M =
[[ 16  -5 -27 -38  -4  13   0  19]
 [  9  13  -1  -8 -25  10  14 -14]
 [  0  -5   1  11  26 -19   1  -6]
 [  5   1  -2 -23   2  -9 -23   7]
 [  5  15 -10  -7  -1  15 -22   4]
 [ -1  13   3  15 -16  -7   0   1]]
Indices start at 1.
row 1 col 1: 16
row 2 col 8: -14
row 5 col 8: 4
row 1 col 3: -27
row 2 col 5: -25
row 2 col 4: -8
row 4 col 3: -2
row 2 col 2: 13
row 3 col 1: 0
row 3 col 6: -19
row 1 col 2: -5
row 5 col 4: -7
row 5 col 3: -10
row 4 col 2: 1
row 2 col 6: 10
row 5 col 5: -1
row 3 col 4: 11
row 1 col 8: 19
row 6 col 3: 3
row 1 col 4: -38
row 3 col 8: -6
row 3 col 7: 1

A =
[[-2.46, -1.84, 0.44, 0.92, 0.78, 0.93, 0.92, -2.32, 1.23, -0.82, 0.64, 0.86, 1.04, 0.80, -2.31, -1.97],
 [-1.43, -2.24, 0.38, 0.62, 0.60, 0.88, 0.88, -1.26, 0.43, -1.60, 0.62, 1.07, 0.90, 0.94, -1.45, -1.55],
 [-0.32, -0.33, -0.69, -0.85, -0.47, -0.67, -0.97, -0.66, -0.84, -2.18, -0.44, -1.03, -1.23, -0.66, -0.15, -0.67],
 [-2.45, -2.81, 1.38, 1.08, 1.38, 1.01, 1.34, -2.34, 1.17, -0.86, 1.86, 0.76, 1.52, 1.05, -2.15, -2.52]]
Indices start at 1.
(1, 1) => -2.46
(1, 4) => 0.92
(4, 7) => 1.34
(4, 10) => -0.86
(4, 2) => -2.81
(4, 9) => 1.17
(1, 6) => 0.93
(1, 2) => -1.84
(3, 14) => -0.66
(2, 12) => 1.07
(3, 1) => -0.32
(3, 10) => -2.18
(3, 7) => -0.97
(2, 1) => -1.43
(1, 10) => -0.82
(4, 13) => 1.52
(1, 13) => 1.04
(2, 9) => 0.43
(1, 9) => 1.23
(2, 13) => 0.90
(1, 14) => 0.80
(3, 8) => -0.66
(2, 15) => -1.45
(2, 3) => 0.38
(3, 3) => -0.69
(2, 14) => 0.94
(2, 2) => -2.24
(1, 3) => 0.44
(3, 9) => -0.84
(3, 4) => -0.85
(4, 15) => -2.15

X =
[[ -9   6   7   7   6 -10   6   6   8   5  -8 -10 -10 -10  -9]
 [ -7   4   4   5   3  -8   4   5   5   4  -6  -7  -8  -8  -7]
 [-32  29  32  32  28 -35  29  30  36  22 -27 -31 -35 -33 -32]
 [  5  11  12  13  15   5  10  12  14  -1   5   5   5   5   5]]
Indices start at 1.
row 1 col 1: -9
row 4 col 10: -1
row 2 col 10: 4
row 4 col 12: 5
row 4 col 3: 12
row 2 col 8: 5
row 4 col 8: 12
row 3 col 14: -33
row 2 col 9: 5
row 4 col 5: 15
row 1 col 15: -9
row 3 col 1: -32
row 2 col 2: 4
row 4 col 13: 5
row 1 col 6: -10
row 4 col 6: 5
row 3 col 5: 28
row 3 col 13: -35
row 2 col 15: -7
row 2 col 1: -7
row 4 col 7: 10

x =
  4  -12  -14   20  -23   24    4  -24  -20   12
 12    8    3    0   -3   11  -10   -9   -6   12
 11    6    7    1    2   10  -11   -4   -4   13
  0  -14  -14   19  -19   21    6  -21  -21   13
  9   -1   -3    8   -8    8   -8  -14  -14    9
-34  -31  -21    5   -1  -13   39    6    3  -25
  5    8   12  -19   22  -11   -6   16   22    2
 20   21   16  -10    5   19  -19  -12    0   19
  5  -12  -14   19  -21   22    3  -22  -21   13
Indices start at 1.
row 1 col 1 => 4
row 1 col 5 => -23
row 6 col 3 => -21
row 7 col 10 => 2
row 3 col 1 => 11
row 9 col 7 => 3
row 1 col 9 => -20
row 8 col 3 => 16
row 2 col 3 => 3
row 6 col 7 => 39
row 6 col 6 => -13
row 6 col 8 => 6
row 5 col 9 => -14
row 1 col 3 => -14
row 7 col 4 => -19
row 2 col 6 => 11
row 9 col 9 => -21
row 7 col 3 => 12
row 3 col 9 => -4
row 1 col 6 => 24
row 3 col 7 => -11
row 5 col 8 => -14
row 5 col 4 => 8
row 9 col 10 => 13
row 4 col 1 => 0
row 8 col 2 => 21
row 7 col 9 => 22
row 9 col 8 => -22
row 7 col 6 => -11
row 4 col 10 => 13
row 5 col 1 => 9
row 2 col 9 => -6

grid =
[[-11  10   2 -34   0   9   0 -14  11  -6   3  -2   3   1  25]
 [ 11   0  15  27  10   1   6  16   2  11 -19   9  -3   4 -18]
 [ -1  23  -3  10 -12  12 -11  -3  19  -4   3   5 -26  27  -3]
 [ 10 -15  -3  -4 -33 -20 -27   3  -5  -5  23  32  -8  -9 -17]]
Indices start at 1.
row 1 col 1 = -11
row 3 col 8 = -3
row 1 col 11 = 3
row 1 col 8 = -14
row 1 col 14 = 1
row 4 col 13 = -8
row 3 col 14 = 27
row 4 col 1 = 10
row 1 col 10 = -6
row 4 col 8 = 3
row 4 col 7 = -27
row 4 col 6 = -20
row 4 col 5 = -33
row 2 col 3 = 15
row 1 col 3 = 2
row 1 col 7 = 0
row 4 col 11 = 23
row 1 col 2 = 10
row 3 col 10 = -4
row 4 col 10 = -5
row 2 col 13 = -3
row 2 col 8 = 16
row 3 col 7 = -11
row 2 col 11 = -19

arr =
2,6,5,2,2,5
3,4,6,4,4,3
4,5,3,3,4,6
5,5,2,4,5,6
5,6,2,4,4,6
5,6,3,3,4,6
5,6,2,3,5,6
2,6,4,2,2,5
5,5,2,4,4,6
8,2,5,7,8,3
5,6,2,3,4,6
5,5,3,4,5,6
5,5,2,4,5,6
Rows and columns are counted from 1.
row 1 col 1 -> 2
row 8 col 6 -> 5
row 2 col 1 -> 3
row 7 col 3 -> 2
row 4 col 2 -> 5
row 1 col 4 -> 2
row 12 col 4 -> 4
row 9 col 4 -> 4
row 8 col 1 -> 2
row 8 col 2 -> 6
row 13 col 6 -> 6
row 1 col 6 -> 5
row 13 col 5 -> 5
row 3 col 3 -> 3
row 5 col 6 -> 6
row 10 col 5 -> 8
row 13 col 4 -> 4
row 7 col 4 -> 3
row 9 col 2 -> 5
row 13 col 1 -> 5
row 12 col 6 -> 6
row 1 col 2 -> 6

m =
-0.08,-0.03,-0.01,-0.15,0.11
-0.06,0.01,-0.04,0.03,0.01
-0.05,-0.03,-0.02,-0.08,0.06
-0.05,-0.03,-0.02,-0.06,0.07
-0.09,-0.06,-0.01,-0.08,-0.04
0.01,-0.01,-0.03,0.02,-0.01
0.05,-0.06,-0.01,-0.08,-0.16
-0.02,-0.05,-0.02,0.01,-0.05
-0.01,-0.06,-0.05,-0.07,0.01
0.10,-0.18,0.09,-0.14,-0.13
0.03,-0.04,-0.02,0.04,-0.03
-0.17,0.06,0.00,0.03,-0.09
-0.20,-0.10,-0.06,-0.07,0.18
-0.01,-0.02,-0.02,-0.02,-0.02
Indices start at 1.
(1, 1) = -0.08
(5, 2) = -0.06
(4, 5) = 0.07
(8, 4) = 0.01
(13, 4) = -0.07
(1, 3) = -0.01
(2, 2) = 0.01
(12, 5) = -0.09
(9, 4) = -0.07
(13, 5) = 0.18
(5, 5) = -0.04
(14, 5) = -0.02
(4, 3) = -0.02
(6, 1) = 0.01
(4, 4) = -0.06
(13, 3) = -0.06
(11, 2) = -0.04
(14, 2) = -0.02
(3, 4) = -0.08
(7, 4) = -0.08
(8, 1) = -0.02
(5, 1) = -0.09
(3, 5) = 0.06
(2, 1) = -0.06
(4, 2) = -0.03
(7, 2) = -0.06
(5, 4) = -0.08
(7, 1) = 0.05
(2, 5) = 0.01
(14, 4) = -0.02
(9, 2) = -0.06
(8, 2) = -0.05
(10, 1) = 0.10
(7, 3) = -0.01
